A small network was shown many inputs. Here are its activations along a few directions, one row for each input.
In each table, some parts of the input vary, and every possible input appears once, in random order.
Descriptions start from the smaller parts, as in this example, which fits no table here: line(6) and (point or ring(9) or (values(3) and ring(8))).
Shared parts are said once, and a part with two or three values counts as separate values.
(in the rows, 128 means zero)

Table:
r1: [172 115 127 149 193 130 143  58 120 134  55 128]
r2: [123 149 106 175  65 176  39 164 128 151 102 149]
r3: [104  64 163 161 142  40 138 195  79  98 121 122]
r4: [144 133 152 154 206 131 150  70 154 142  56 105]
r5: [152 151 132  86 155 131 187  46 129 114  96 135]
r6: [127 185 115 104  35 162  96 146 139 135 150 137]
r7: [107 143  83  86 140 118 190  88 153 119 104  87]
r8: [105  98 186 154 151  61 110 177  70 123 122 118]
r9: [136 170 123  90  65 147  88 136 150 176 173 175]
r10: [108  86 176 155 159  68 130 189  69 128 125 128]
r11: [141 136  82  87 139 127 186  59 124 118 102 119]
r12: [120 107  76 151 173 117 145 101 148 139  59  81]
r13: [137 165 109 125  40 189 131 144 135  96 158 117]
r14: [ 93 142 162  40 112  41 134 165 109  84 144 110]
r15: [151 100 106 204 119 217  93 155 140 112 141 136]
r16: [145  98 113 175 141 171  43 132 146 187 172 191]
r17: [105 123 156  78 115  34 183 172  97  78 173 126]
r18: [149 137 116 130  77 204 146 133 148 100 186 128]
r19: [110 140 166  75 131  60 177 168  89 108 174 132]
r20: [ 97 163 123  90 156 122 193  81 172 123 104  84]
r21: [ 88  86 169 119 135  46  84 186  93 103  87 104]
r22: [129 166 154  93 169 131 192  57 160 124  99 115]
r23: [133 135 112 161  96 158  29 149 139 190 129 190]
r24: [155 121 124 122 109 193 132 121 151 140 217 152]
r25: [158  85 113 194 152 204  74 138 142 149 173 163]
r26: [109 128 119 155 191 124 149  94 169 142  57  72]
r27: [136 130 101 198  75 204  80 168 125 109 110 124]
r28: [159  99  74 153 174 124 140  71 117 138  59 114]
r29: [106 152 176  71 122  52 158 155  89 102 175 122]
r30: [141 135 125 104 104 160 101 120 156 177 214 176]
What do these inputs look like to the network? -> values(2) and (line(4) or ring(5) or ring(6))
The inputs of r13 and r27 match in every part but the values(2) part. If r22 is changed in the same way as r13 into r27, which row does it become? -> r4
Which other rows does r17 become when the values(2) part takes its other values? List them by row number. -> r3

Table:
r31: [114 160 101 116  76 158 133 127 136 132 155 123]
r32: [121 129 133  98  89 149 110 160 143 121 182 146]
r33: [113 123 161 116 158  90 197 118 102  85 130  92]
r34: [ 94 138 173 104 180  73 167 129 132 121  99  90]
r35: [136 100 105 162 141 176  99 119 146 124 101 122]
r36: [146 146 109  91 168 128 155  72 132 136 145 151]
r37: [135 103 138 147 117 132  83 164 135 125 174 151]
r38: [125 109 130 101 132  60 177 140  81  90 101 115]
r39: [ 94 120 137  97 153  38 135 131 112 118  80 100]
r40: [131 153 151 104  79 143 104 154 125 139 164 161]
r41: [ 89 133 154  99 174  49 143 130 131 129  82  89]
r42: [141 134  96 138 114 172 120 119 164 110 116 106]
r43: [112 144 121 107  83 143 123 170 128 143 183 145]
r44: [144 126 121 169 131 173  95 114 128 142  79 139]
r45: [132 151  84 152 106 167 135 128 151 130 114 104]
r46: [138 113 146 106 142  81 193 131  93  75 121 106]
r47: [138 129 117 119 152 130 176  70 180 152 124 164]
r48: [129 119 127 159 113 125  94 174 121 146 174 150]
r49: [155 107 128 133 148 144 132  91 139 175 145 121]
r50: [129 117  94 178 133 170 111 127 135 145  98 121]
r51: [151 161 112 145 103 169 117 114 146 127  94 123]
r52: [123 145 113 104  84 163 119 118 149 112 155 124]
r53: [107 134 177 108 174  89 192 122 126  99 119  92]
r54: [109 110 128  99 131  42 147 132  87 108  83 110]
r55: [134 170 130 111  73 158 113 110 131 127 135 140]
r56: [155 137 117  89 166 134 138  78 123 150 140 138]
r57: [145 129 154 155 109 128  78 158 115 141 156 168]
r58: [133  86 126 170 141 155  81 145 128 133 138 145]
r59: [141 112 142 177 132 152  78 141 108 149 118 161]
r60: [126 101 115 185 135 149  92 155 114 154 136 144]
What do these inputs look like to the network? -> line(4) or ring(8) or (values(3) and ring(6))
Which of the alternatives is r59? -> values(3) and ring(6)

Table:
r61: [125 110 152 122 197  94 176  99 129 127 123 117]
r62: [127 113 161 107 194  66 165  99 125 147 128 134]
r63: [139 159  80 157  64 217  78 136 167 156 156 156]
r64: [121 107 139 137 185 111 181 106 123 111 101  96]
r65: [131  92 156 157  92 136  80 220 102 122 211 164]
r66: [127 171 109 156  59 220  59 146 176 165 146 144]
r67: [121 118 161 105 181  57 139 116 107 140 119 132]
r68: [115 136 152 116  52 141 105 197 110 108 230 152]
r69: [114 141 121 108 137 107 185 117 129  78  91  74]
r70: [122 137 140  79 164 101 194  92 143 114 134 107]
r71: [116 108 136 144 149  75 149 141  98 100  67  84]
r72: [107 107 145 132 145  56 139 147  91 114  76 112]
r73: [163 106  90 188 106 219  48 126 141 171 149 167]
r74: [110 117 152 112 164  54 132 142  90 130  96 122]
r75: [116 112 132 150 169 102 167 127 112  94  81  84]
r76: [159 153  83 144  66 224  88 116 152 162 167 156]
r77: [119 135 129  95 152 116 200  98 138  96 111  86]
r78: [104 148 142  69 129  61 152 129 106 111 107 115]
r79: [115 147 151  62 147  66 160 105 122 124 131 125]
r80: [145 111  89 200 107 209  41 146 156 167 139 165]
r81: [180 153  86 147  70 236  98 104 148 149 173 183]
r82: [184 105  95 190 108 230  59 113 139 158 158 191]
r83: [112 139 126 101 117  81 168 129 114  81  79  77]
r84: [123 141 150  63 159  74 185  90 139 133 141 126]
r85: [135 122 114 198 103 213  22 153 166 174 126 154]
r86: [100 138 136  89 111  63 159 134 106  95  87 104]
The inputs of r74 and r78 match in every part but one. If r62 is changed in the same way as r74 into r78, which row does it become? -> r84
What do these inputs look like to the network? -> values(2) and (point or line(4) or ring(8))
Which other rows does r63 become when the values(2) part takes its other values? List them by row number. -> r80

Table:
r87: [115 107 129 126 133  54 149 157  81  87  81  91]
r88: [151 107 137 145 106 174  92 152 110 126 182 156]
r89: [125 111 163 111 208  62 164  73 127 135  97 122]
r90: [124 148 123 139  95 150  63 158 145 138 133 150]
r91: [ 91 121 141 104 118  67 171 161 103  75 124  76]
r92: [132 133 100 145 114 177  97 119 163 156 113 132]
r93: [ 99 128 140 110 141 103 193 119 127  68  87  68]
r94: [105 150 157  96 158  96 211 116 145  94 115  74]
r95: [131 113 139 133 193  71 160  98  93 123  53 109]
r96: [135 122 130 158  97 160  99 153 126 138 167 163]
r97: [158 174 104  53 100 120 176  62 129 120 114 129]
r98: [146 119 102 158 115 180 110 118 159 151 132 136]
r99: [128 144  92 140 119 176  86 120 168 147 107 134]
r100: [155 113  99 160 128 194 129 115 137 133 151 153]
r101: [ 89 138 157  84 137  65 186 155 122 100 152  85]
r102: [149 126 127 158 103 161  94 155 123 129 175 160]
r103: [142 122  98 165 120 181 121 111 149 145 145 147]
r104: [134 133 135 146  91 157  79 159 130 147 148 145]
r105: [126 166 120  49  77  89 155 110 101 115 150 157]
r106: [138 118 135 154  89 157  88 159 137 143 156 152]
r107: [111 154 133 148  89 148  62 152 132 158 130 140]
r108: [140 132 104 149 114 181 102 118 151 157 125 129]
r109: [ 97 128 166  70 176  54 170 138 124 129 152 120]
r110: [162 109 105 153 131 192 111 109 131 131 165 139]
r111: [115 152 102 147 114 175  85 112 153 168 104 124]
r112: [122  97 141 122 168  41 142 141  75 126  81 120]
r113: [146 113 131 152 104 175 107 159 113 128 172 166]
r114: [116 144 170  86 196  81 192  94 143 129 122 103]
r115: [158 127  95 165 128 182 115 113 144 137 154 143]
r116: [120 118 126 134 157  89 171 114 103  81  47  87]
r117: [110  94 162  93 186  35 143 118 110 137 125 136]
r118: [127 137 131 144  90 150  73 159 141 145 139 148]
What do these inputs look like to the network? -> values(2) and (point or ring(6) or line(9))
The inputs of r93 and r91 match in every part but the values(2) part. If r98 is changed in the same way as r93 into r91, which row does it become? -> r106
Which other rows does r104 become when the values(2) part takes its other values? List them by row number. -> r108

Table:
r119: [132 134 108 118 142  82 133 109 104 132  69 124]
r120: [120 153 142 131 141  91 120 107 113 136  60 122]
r121: [127 139 161 144  85 136 123 155  96  92 115 123]
r122: [138 167  80 137  88 219  96  97 151 182 161 153]
r123: [120 123 131 115 177 130 184 108 147 113 150 104]
r124: [138 118 122 136  87 121 136 154  89  84 125 122]
r125: [134  83 108 203 143 167  57 148 147 160 136 188]
r126: [120 115 181 141 151 107  93 170 127 154 154 139]
r127: [127 141  95  78  84 125 140 118 145 129 163 142]
r128: [148 135 161 122 167 130 161  83 117 111 124 139]
r129: [134 107  91 159 150 171  73  85 158 147  48  99]
r130: [181 110 109 182 157 192 158  70 165 155 124 129]
r131: [159 116 126 111 166 121 171  86 107 109 132 137]
r132: [108 159 115  80  97 135 139 128 169 133 173 126]
r133: [141 175 146  85  86 138 113 114 134 135 147 160]
r134: [153 133  94 189 100 208  93 166 129 103 111 116]
r135: [119  80 126 130 138  91 109 159 101 142 162 144]
r136: [140  93 140 131 137  91 100 151  85 145 151 163]
r137: [107 139 162 142  99 140 133 167 126  97 128 103]
r138: [111 105 143 137 151  92 100 167 129 141 175 121]
r139: [126 133 162 121 177 137 173 100 144 118 136 118]
r140: [100 127 125 141 103 125 144 167 129  89 145  87]
r141: [111 119  96 112 140  88 147 122 122 134  72 107]
r142: [132 114 177 140 138 104  88 158  94 154 140 163]
r143: [101 150 145 127 150  96 129 121 146 139  71 103]
r144: [119 171 150  82  94 147 128 131 163 143 156 138]
r145: [152 156 109  81  88 121 124 108 126 127 157 159]
r146: [115 104 108 135  89 122 149 164 105  86 133 104]
r147: [ 92 138 113 122 149  89 141 127 149 135  84  88]
r148: [138 102 116 109 167 126 187 100 123 114 137 120]
What do these inputs look like to the network? -> values(5) and (point or ring(5))
The inputs of r138 and r123 match in every part but the values(5) part. If r142 is changed in the same way as r138 into r123, which row does it become? -> r128
List by row number the other rows that have the values(5) part in common with r129. -> r119, r120, r141, r143, r147
